grid =
[[130 131 124 126 126 132 129 126 131 128]
 [126 132 129 126 124 130 126 127 131 132]
 [125 133 138 129 130 125 125 123 127 128]
 [127 121 124 131 124 127 128 128 128 129]
 [129 113 120 127 126 130 125 128 130 128]
 [128 137 133 129 125 127 128 130 125 130]
 [130 139 149 128 128 128 130 129 132 128]
 [131 123 144 125 125 129 132 127 131 126]
 [134 131 132 124 128 129 125 129 128 128]
 [133 131 114 132 137 127 130 131 128 127]
 [127 139 141 123 130 126 134 129 128 132]
 [124 125 127 130 130 131 128 125 129 126]]
grid[0][0]	130
grid[6][8]	132
grid[6][5]	128
grid[:, 6]	[129, 126, 125, 128, 125, 128, 130, 132, 125, 130, 134, 128]
grid[9]	[133, 131, 114, 132, 137, 127, 130, 131, 128, 127]
grid[3][0]	127
grid[4][7]	128
grid[9][3]	132
grid[5][7]	130
grid[4][3]	127
grid[6][0]	130
grid[2][5]	125
grid[:, 9]	[128, 132, 128, 129, 128, 130, 128, 126, 128, 127, 132, 126]
grid[2][7]	123
grid[0][4]	126
grid[2][1]	133
grid[11][8]	129
grid[10][4]	130
grid[9][4]	137
grid[3][3]	131
grid[7][6]	132
grid[6][9]	128
grid[0][5]	132
grid[4][5]	130
grid[7][7]	127
grid[:, 2]	[124, 129, 138, 124, 120, 133, 149, 144, 132, 114, 141, 127]
grid[:, 0]	[130, 126, 125, 127, 129, 128, 130, 131, 134, 133, 127, 124]
grid[:, 1]	[131, 132, 133, 121, 113, 137, 139, 123, 131, 131, 139, 125]
grid[9][9]	127
grid[3][8]	128
grid[8][4]	128
grid[11][2]	127
grid[1][6]	126
grid[:, 3]	[126, 126, 129, 131, 127, 129, 128, 125, 124, 132, 123, 130]

data =
[[128 127 140 121 125 133 130 124]
 [129 133 110 135 133 124 126 134]
 [138 130 140 109 127 142 135 124]
 [131 133 104 131 134 126 128 136]
 [130 132 116 129 131 129 128 132]
 [128 130 123 130 129 128 128 130]
 [127 133 106 135 134 122 124 136]]
Rows and columns are counted from 0.
(0, 0) => 128
(3, 6) => 128
(1, 7) => 134
(6, 5) => 122
(1, 1) => 133
(6, 6) => 124
(5, 4) => 129
(6, 4) => 134
(1, 2) => 110
(4, 7) => 132
(2, 7) => 124
(2, 5) => 142
(4, 1) => 132
(5, 3) => 130
(5, 2) => 123
(3, 5) => 126
(4, 0) => 130

a = [134, 123, 125, 105, 154]
a[0] = 134
a[4] = 154
a[1] = 123

B = [113 106 124 146 116 139 110 105 147 142 123]
B[0] = 113
B[-4] = 105
B[-7] = 116
B[8] = 147

A =
[[143 107 141 128 121 147 138 145 118 154 120 143 105]
 [121 103 105 115 102 130 156 145 118 109 103 130 100]
 [150 103 118 103 133 131 126 149 139 120 145 117 144]
 [143 124 108 100 147 151 131 135 110 119 103 136 103]
 [130 147 153 130 116 101 112 117 155 142 102 129 104]
 [120 103 145 123 140 107 145 113 130 122 153 109 104]
 [150 134 138 138 120 155 131 108 124 104 122 108 139]
 [146 154 100 126 153 149 155 125 149 151 156 137 140]]
A[0,0] -> 143
A[1] -> [121, 103, 105, 115, 102, 130, 156, 145, 118, 109, 103, 130, 100]
A[5,2] -> 145
A[3,9] -> 119
A[5,11] -> 109
A[4,12] -> 104
A[3] -> [143, 124, 108, 100, 147, 151, 131, 135, 110, 119, 103, 136, 103]
A[1,12] -> 100
A[:, 12] -> [105, 100, 144, 103, 104, 104, 139, 140]
A[6,9] -> 104
A[7] -> [146, 154, 100, 126, 153, 149, 155, 125, 149, 151, 156, 137, 140]
A[7,8] -> 149
A[7,10] -> 156
A[7,0] -> 146
A[5,8] -> 130
A[1,7] -> 145
A[5] -> [120, 103, 145, 123, 140, 107, 145, 113, 130, 122, 153, 109, 104]
A[2] -> [150, 103, 118, 103, 133, 131, 126, 149, 139, 120, 145, 117, 144]
A[1,0] -> 121
A[2,11] -> 117
A[5,12] -> 104
A[6] -> [150, 134, 138, 138, 120, 155, 131, 108, 124, 104, 122, 108, 139]
A[:, 2] -> [141, 105, 118, 108, 153, 145, 138, 100]
A[:, 5] -> [147, 130, 131, 151, 101, 107, 155, 149]
A[6,5] -> 155
A[4,2] -> 153
A[1,5] -> 130
A[6,8] -> 124
A[6,3] -> 138
A[4,1] -> 147
A[6,4] -> 120
A[5,7] -> 113
